A small network was shown many inputs. Here are its activations along a few directions, one row for each input.
In each table, some parts of the input vary, and every possible input appears once, in random order.
Descriptions start from the smaller parts, as in this example, which fits no table here: values(2) and (point or ring(9) or (line(4) and ring(8))).
Shared parts are said once, and a part with two or three values counts as separate values.
(in the rows, 128 means zero)

Other details of the inputs shift rows strongly along two fixed directions, in all tables alike. That doesn't count.

A family of inputs:
x1: [130 138 161 127 116 169 124 131 128 131 167 117]
x2: [123 166 128 145 151  95 121 125 140  87  93 137]
x3: [ 98 120  98 130 138 113 133 109 120 134  94 149]
x4: [111  91 116 101 107 162 148 112 111 183 143 132]
x5: [167 109  60  97 153  74 147 119 112 137  75 154]
x6: [137 125  93  96 143  98 153 111 112 139  84 144]
x7: [ 94  72  97  99  95 123 117 136 108 152 136 130]
x8: [147 164 178 137 142 154  92 152 130  76 174 118]
x9: [ 98  91 123  86 107 160 130 117  97 167 147 128]
x10: [ 97  91 117  96 111 173 129 113  97 166 153 138]
x11: [106 118 149 134 112 147  86 153 127 104 170 121]
x12: [154 102  80 141 129  87 145 126 142 148  92 134]
x13: [115  70 103 118  90 126 143 133 127 175 134 118]
x14: [143 122 127 115 132 135 112 133 116 117 154 134]
x15: [143 126 111 108 135 104 165 110 121 156  85 136]
x16: [116 138 159 110 122 157 116 127 115 121 151 123]
x17: [143 165 148 167 138 111 135 134 155 104 115 112]
x18: [145 176 159 156 158 149 135 116 139 108 131 132]
x19: [130 161 126 143 150  90 116 138 139  85  96 133]
x20: [119 166 135 142 151  91 124 122 138  91  84 136]
x21: [151 150  97 147 160  74 114 133 140  85  87 145]
x22: [144 174 129 130 171 109 141 109 129 101  91 144]
x23: [105 131 153 157 114 162 126 123 147 139 151 116]
x24: [120  68 100 127  91 133 132 130 128 175 149 125]
x25: [152 171 135 124 159 106 132 129 126  92 107 129]
x26: [120 140 174 130 119 179 121 127 126 136 172 113]
x27: [109 128 142 161 121 156 133 119 144 141 139 124]
x28: [126 117  93 134 135  84 171 104 140 163  64 133]
x29: [116 167 131 146 158  94 125 117 138  94  86 137]
x30: [134  76 113  96 101 146 136 138 110 172 155 125]
x31: [ 85  81 102  99  93 132 119 134 106 155 138 126]
x32: [116 167 123 149 161  98 127 114 140  94  85 144]
x33: [165 162 122 122 165  87 136 128 127  90  94 136]
x34: [149 162 119 160 152  82 157 117 160 114  71 131]
x35: [129 167 171 168 132 131 128 129 159 106 124 113]
x36: [138 133 157 124 115 162 120 144 127 130 167 113]
x37: [128 116 149 152 108 144 115 148 146 128 161 110]
x38: [136 136 154 124 117 157 127 137 124 131 162 112]
x39: [139 172 230 159 114 210  78 162 141  78 236  92]
x40: [111  74 101 117  90 128 145 134 128 180 127 118]
x41: [113  85 116  82  99 153 123 137  99 159 155 125]
x42: [162 164 175 155 139 156 103 142 141  92 180 119]
x43: [128 105  79 121 135  80 126 124 122 127  95 149]
x44: [143  75 100 101 102 150 128 134 110 171 158 129]
Description of these inputs: line(4) and line(11).
Question: The inputs of x21 and x44 match in every part but the line(4) part. If x32 is changed in the same way as x21 into x44, which row does it become?
Answer: x4
Question: Which other rows does x35 become when the line(11) part takes its other values? List them by row number.
Answer: x12, x13, x17, x23, x24, x27, x28, x34, x37, x40

A family of inputs:
x45: [132  99  92 100 127 119 124 127 109 139 127 142]
x46: [148 150  78 137 165  28 165 112 147 111  19 146]
x47: [108 113 127 120 112 141 146 118 124 159 127 123]
x48: [ 76 110 154 126  96 168 101 137 123 133 169 114]
x49: [168 158  98 115 167  58 147 126 127 100  61 142]
x50: [ 85 106 130 129 106 154 105 128 121 138 151 129]
x51: [115 109 111 125 119 137 145 112 123 161 118 135]
x52: [124 106 110 119 112 119 155 121 131 164 109 123]
x53: [107  92 107 130 106 116 123 135 131 142 128 128]
x54: [ 97  98 120 134 106 140 108 131 127 139 149 129]
x55: [118 108 109  97 124 139 117 127 103 135 137 140]
x56: [130 100 107 130 112 124 148 127 133 162 120 124]
x57: [157 166 162 140 142 130 130 134 140 107 134 117]
x58: [128 174 212 156 128 206  87 140 138  89 211 111]
x59: [141 102 104 113 127 128 144 119 119 159 124 136]
x60: [168 238 182 164 194 102 107 136 148  23 109 129]
x61: [133  99 109 104 115 127 118 142 112 136 145 130]
x62: [144 160 145 165 145 130 129 123 150 108 125 125]
x63: [138 172 187 142 139 162 117 133 135  98 162 114]
x64: [144 101 114 115 117 132 142 132 122 158 136 125]
Question: The inputs of x64 and x53 match in every part but one. If x58 is changed in the same way as x64 into x53, which row does it become?
Answer: x50
Question: What do these inputs look like to the network?
Answer: line(4) and ring(5)
Question: A walk changes only the ring(5) part. It starts at x56 and steps to x62. List the rest of the walk in order.
Answer: x51, x47, x52
Question: Which other rows does x59 become when the line(4) part takes its other values? List them by row number.
Answer: x45, x54, x62

A family of inputs:
x65: [ 65 137 183 166 100 209  94 131 138 122 196 107]
x66: [128  99  48 119 142  79 146 115 123 148  63 156]
x67: [140 121 181 117 123 199  71 142 107 104 233 129]
x68: [165 107  58 107 150  94 168 109 117 164  72 153]
x69: [194 207 158 138 181  82 133 145 142  58 102 123]
x70: [180  88  71  87 149  62 153 117 108 146  87 153]
x71: [ 79  65  90  55  91 125 121 132  83 162 128 137]
x72: [122  61  88 106 100 156 151 109 112 207 140 141]
x73: [ 83 125 196 110 103 176  62 147 109  89 208 116]
x74: [ 96  44  94  73  89 105 117 135  94 168 139 130]
x75: [ 80 127 174 178  99 206  89 137 147 122 205 109]
x76: [ 88 122 180 182  83 193  93 150 157 123 203  95]
x77: [155 201 149 161 170  70 116 153 153  46  87 121]
x78: [172 107  56  80 159  85 154 115  97 145  85 163]
x79: [141 194 147 215 179  94 129 109 181  77  87 141]
x80: [130  92  64 139 124  64 157 115 144 161  61 144]
x81: [167 110  55  98 151  91 163 108 110 158  78 155]
x82: [116  76  83  67 106 157 145 114  85 188 138 138]
x83: [131 115 101 122 133  88 201  86 138 190  51 138]
x84: [128  62  95  67  89 133 151 142  94 189 138 116]
x85: [ 99  47  72 105  79 127 126 139 117 180 131 127]
x86: [122  58  92 119  82 147 170 119 127 214 134 119]
x87: [130 102  44 110 143  76 141 114 115 141  69 158]
x88: [178 202 156 202 186 109 151 103 176  94  96 138]
x89: [100 126 163 137 108 196  58 159 117  91 216 121]
x90: [ 85 135 171 123 109 199  65 153 107  93 207 119]
x91: [183 218 147 139 197 107 129 127 128  59  98 141]
x92: [108  74 103  70  91 149 158 120  99 197 124 121]
x93: [190 214 160 158 175  90 141 139 157  67  95 112]
x94: [ 74 134 184 155 102 203  80 132 133 117 200 115]
x95: [173 211 172 191 167  97 168 126 178  94  84 107]
x96: [130  55  93 109  85 142 155 121 123 208 139 124]
x97: [109  96  86 149 119  61 180 106 155 177  49 131]
x98: [175 104  60 101 135  77 167 121 120 158  77 140]
x99: [178 209 149 193 185 114 152 112 167  89  95 132]
x100: [143  54  79  65  95 134 134 139  91 179 152 135]
x101: [137  88  55  96 155  61 126 110 102 130  79 172]
x102: [165 198 132 178 170  78 109 143 163  47  95 128]
x103: [ 97 147 210 148  93 214 125 131 139 141 196  91]
x104: [144  81  61  99 141  47 130 122 113 130  78 156]
x105: [196 200 172 143 187  76 127 137 145  56 106 127]
x106: [ 58  70 103 109  77 139 156 112 119 197 111 121]
x107: [185 217 147 130 202 104 124 125 124  52 103 146]
x108: [114 111  72  83 135  66 150 122 104 136  54 146]
x109: [ 74 137 189 134  91 194  81 151 130 106 192 100]
x110: [168 195 134 169 174  75 105 152 154  41  96 132]
x111: [106 143 210 137  95 208 111 133 134 136 200 100]
x112: [150 117  81  70 144  80 173 115  98 153  63 141]
x113: [187 209 161 165 171  91 147 139 162  77  90 112]
x114: [181 208 173 127 192  85 126 121 131  54  98 139]
x115: [102 148 196 156 108 224 117 125 134 136 205 104]
x116: [ 89 126 185 148  84 184  83 166 141 112 199  89]
x117: [118 143 196  94 107 200  90 151 103 105 213 107]
x118: [198 207 138 152 195 104 124 134 138  59 105 144]
x119: [ 72  58  98 123  70 129 158 127 131 203 117 110]
x120: [ 99  54  65  76 105 131 109 132  87 158 144 153]
x121: [ 88 116 186 190  84 189  91 142 165 130 204 100]
x122: [109 118 167 130  96 178  58 169 122  87 220 112]
x123: [103 109  84 116 127  70 166 101 131 161  46 143]
x124: [ 89 125 181 117 117 187  53 141 103  86 217 131]
x125: [100  70 104 110 101 162 170  93 116 219 129 136]
x126: [118  99  80 132 121  59 168 115 142 166  53 132]
x127: [150 197 140 197 180  93 116 119 169  66  90 143]
x128: [122 208 172 196 166  88 142 109 179  80  70 127]
x129: [185 197 162 205 172  97 155 116 186  95  95 122]
x130: [175 226 166 144 183 102 140 125 146  62  88 122]
x131: [ 77  66  77  89  98 144 128 120  98 177 124 138]
x132: [108  71  97  92 102 159 157 102 103 207 132 138]
x133: [ 96 125 183 123  93 174  69 171 121  92 212 100]
x134: [173 205 179 199 168  93 166 118 186 100  85 113]
x135: [116 112  54  98 145  79 146 107 106 141  60 156]
x136: [178 102  62  93 141  74 163 129 112 152  79 142]
x137: [138 215 151 154 171  84 118 130 149  49  79 128]
x138: [118  61 108 101  80 138 166 123 121 215 130 114]
x139: [ 92 130 182 140  84 180  77 164 134 104 205  92]
x140: [ 84  63  74  63 106 134 115 125  77 158 135 152]
x141: [138 127 180 143  96 203  94 159 137 122 217  96]
x142: [ 66 134 192 176 102 205  92 123 147 125 198 112]
x143: [125 132 192 105 126 202  76 136  98 101 226 126]
x144: [114  74  88  77 105 160 149 115  92 194 134 135]
Question: The inputs of x123 and x128 match in every part but one. If x80 is changed in the same way as x123 into x128, which row does it become?
Answer: x121
Question: The inputs of x119 and x97 match in every part but one. If x115 is changed in the same way as x119 into x97, which row does it become?
Answer: x125
Question: What do these inputs look like to the network?
Answer: values(2) and ring(5) and line(8)
Question: Which other rows does x89 become when the values(2) part takes its other values? List them by row number.
Answer: x118
Question: Which other rows does x81 become when the line(8) part takes its other values? List them by row number.
Answer: x67, x68, x72, x78, x88, x99, x118
